Each row below holds a small network's activations on one input, seen along a few directions.
In each table, some parts of the input vary, and every possible input appears once, in random order.
Descriptions start from the smaller parts, as in this example, which fits no table here: one of 4 places along a line, together with either a single point or one of 11 places along a line or (one of 3 separate values, together with one of 8 places around a ring).
Shared parts are said once, and a part with two or three values counts as separate values.
(in the rows, 128 means zero)

Other details of the inputs vary at random and push rows far along three fixed directions, the same in every table; ignore that.

Table:
x1: [154  99 135 147 109 125  86 144 117 165 160 135]
x2: [155  77 152 177  98 139 120 109 149  74 131  74]
x3: [118 151  93 110 130 136 140 153 147 138 119 153]
x4: [109 158  88  95 147 141 109 173 113 173 112 153]
x5: [ 99 138 110 105 135 148 167 131 143  95 107 140]
x6: [ 97 105 143 118 146 106 151  85 113  66 133 153]
x7: [120 141 162 131 120 146 153  85 159  84 138  81]
x8: [138 160 125 135 122 140 116 151 145 178 135 105]
x9: [139 156 111 136 143 128 132 187 139 167 147 111]
x10: [173  93 144 175  98 139 106 132 158 101 134  84]
x11: [117 108 129 107 140 119 139 101  99 128 133 162]
x12: [114 115 121  97 142 143 156 116 151  89 112 111]
x13: [139 123  90 124 128 131 121 181 146 164 125 122]
x14: [107 153 158 123 131  87 151  96  72 141 128 197]
x15: [ 99 115 167 117 157  86 108  95  59 125 139 222]
x16: [160 122 137 178  92 129 122 127 134 140 144  72]
x17: [113 138 108  97 140 111 139 136 138 125 123 159]
x18: [105  98 174 135 136 104 153  77 105  68 136 186]
x19: [105 152 163 118 138 107 137  99 108 136 122 151]
x20: [108 131 142 135 140 132 164 128 139  86 143  87]
x21: [111 133 155 135 119 149 156  85 151  87 135  75]
x22: [108 147 171 125 119 106 165  71 104  83 127 146]
x23: [101 151 167 121 152  84 136  90  82 148 118 189]
x24: [170  96 128 146 119 121  96 137 119 167 158 135]
x25: [ 96 137 121  90 126 147 136 122 144  91 110 112]
x26: [125 174 105 118 106 152 158 141 150 130 110  81]
x27: [115 147 117  98 140 118 123 132 125 124 102 152]
x28: [169 102 119 138 128 130 103 159 149 156 141 113]
x29: [169 129 140 181 105 110 106 138 122 179 147 118]
x30: [144 143  97  95 142 144 127 166 130 178 122 153]
x31: [158 105 121 153 125 114 100 147 138 134 155 122]
x32: [109 124 152 109 151  96 125 112  88 120 107 193]
x33: [163 109 131 161 127 112  75 147 112 152 138 131]
x34: [ 93 131 121  87 124 156 153 109 141  85 118 114]
x35: [126  97 145 137 117 149 122 103 126  84 149  98]
x36: [179  99 125 155 126 130  89 143 118 165 163 126]
x37: [108 181 104 110 129 140 167 131 138 141  99 119]
x38: [123 188 101 119 141 125 140 156 130 191 105 155]
x39: [131 158  69 120 136 150 122 177 136 163 100 129]
x40: [167  78 140 157 125  99  90 127 121 155 161 137]
x41: [122 140  92 126 123 168 147 144 170  90 121  88]
x42: [164 128 147 181 116 110  98 137 125 182 141 113]
x43: [147 130 159 163 108 103 127 105 108 135 145 130]
x44: [113 101 156 122 147  81 134 107  94 118 138 202]
x45: [101 170 114 112 146 123 133 147 102 203 119 161]
x46: [126 150 111  97 131 147 112 173 142 153 112 135]
x47: [123 155  76  86 153 154 136 159 123 165 116 145]
x48: [104 155 111  85 147 143 131 137 114 135 124 168]
x49: [105 140  98 108 120 158 162 129 169  81 112 102]
x50: [114 162 124 117 122 150 141 134 154 137 110  77]
x51: [160  77 146 176 119 100  76 147  91 171 138 140]
x52: [113 151 109  85 140 143 128 162 117 168 118 174]
x53: [104 113 151 137 155  84 132  95  68 122 144 234]
x54: [128  85 160 122 125 143 152  78 131  60 136 105]
x55: [166  94 136 177 108 105  88 133 117 150 143 140]
x56: [151  96 126 159 116 109  82 145 109 160 132 124]
x57: [122 155  88  85 166 127 129 154 126 160 117 170]
x58: [141 129 124 118 104 159 108 143 178  97 129  68]
x59: [125 108 123 117 140 140 139 106 146  80 130  99]
x60: [154 103 161 195 100 126 124  98 141 114 144  69]
x61: [101 138 166 127 129 125 156  73 133  78 113  95]
x62: [102 146 100 101 130 141 155 122 142  96  93 130]
x63: [149 101 102 147 114 119 106 160 144 153 145 108]
x64: [108  83 156 118 139 107 146  67 116  69 135 140]
x65: [120 149  97  94 122 171 125 175 164 131 103  88]
x66: [120 121 130 125 132 139 125 111 136  73 112  96]
x67: [152 109 153 189 116 105 103 122 107 174 142 114]
x68: [118 136 104  96 119 176 139 155 157 122 115  93]
x69: [151 114 155 174  86 128 132 108 131 109 146  70]
x70: [122 157 102 110 136 148 139 134 150  97 102 127]
Each input here is: one of 2 separate values, together with either a single point or one of 10 places along a line or (one of 3 separate values, together with one of 8 places around a ring).
The inputs of x32 and x51 match in every part but the choice among 2 separate values. If x42 is changed in the same way as x32 into x51, which row does it become?
Answer: x67
Start at x21 and move only the place on the line of 10, one step at a time. The first step leads to x45. Which rows follow, in order?
Answer: x50, x61, x67, x60, x37, x16, x26, x69
Which other rows does x68 become when the choice among 2 separate values takes its other values? List them by row number.
Answer: x52
Which other rows does x51 become when the choice among 3 separate values takes its other values? List them by row number.
Answer: x56, x66

Table:
x71: [155 130 120 152 121 112 117 135 105 185 140 147]
x72: [143 155  84 136 135 131 123 172 145 179 109 123]
x73: [126 138  85 135 132 135 128 180 134 176 130 120]
x74: [154 103 158 164 120 116  79 125 116 131 148 114]
x75: [123 116 158 158 137  91 133  96  97 101 131 165]
x76: [167 110 123 161 108 130  71 165 114 173 138 120]
x77: [111 141 136  91 130 168 157  92 177  48 110  52]
x78: [ 79 145 110  88 133 154 168 122 126 101 110 136]
x79: [145  94 160 157 127 110  86 105 112 132 145 120]
x80: [108  99 159 139 119 105 122  94  91  91 126 167]
x81: [134 146 103 119 127 169 118 159 160 144 136  66]
x82: [110 147 117 114 119 157 160 125 188  38  96  65]
x83: [101 154 135 110 148  97 151  91  85 135 114 206]
x84: [177  68 127 155 133 131  90 149 134 132 163 147]
x85: [ 86 126 128  94 145 108 149 112  78 142 103 199]
x86: [ 95 145 100  96 143 114 128 145  92 173  98 201]
x87: [138  68 170 182 116  93 112  88 116  89 144 122]
x88: [155 146 113 132 111 138 114 162 157 171 128 114]
x89: [164 117  74 108 121 155 121 175 196 110 150  80]
x90: [141  78 193 169 113 117 119  88 126  91 179  90]
x91: [136 170  85 126 125 150 138 168 136 182 134 121]
x92: [ 77 147 126  76 143 155 168  97 119  81 111 135]
x93: [145 156 108 108 112 160 146 152 177 136 118  79]
x94: [158 101 175 184 102 109 113  89 120  85 152 112]
x95: [144  82 193 164 119  97 104  83 121  99 158 118]
x96: [142 157  81 127 137 136 137 171 141 179 111 117]
x97: [140 153 105 123 118 146 130 170 147 183 140 118]
x98: [155 104 132 186 122 118 117 139 115 156 161 112]
x99: [132 151 141 115 101 162 153 115 194  53 115  63]
x100: [ 96 149 112  87 154 116 123 126  83 164 100 202]
x101: [146 107 111 156 131 102 107 161 105 192 131 147]
x102: [ 86 148 151  78 164 102 158  99  95 129 114 188]
x103: [ 88 138 134  76 143 143 163  86 117  80  98 139]
x104: [ 95 164 145  86 146 123 149 116 134  91 110 146]
What do these inputs look like to the network?
Answer: either one of 2 separate values or (one of 4 places along a line, together with one of 8 places around a ring)
Which other rows does x91 become when the place on the line of 4 takes its other values? List them by row number.
Answer: x71, x83, x94
Which other rows does x102 become when the place on the line of 4 takes its other values? List them by row number.
Answer: x90, x95, x104
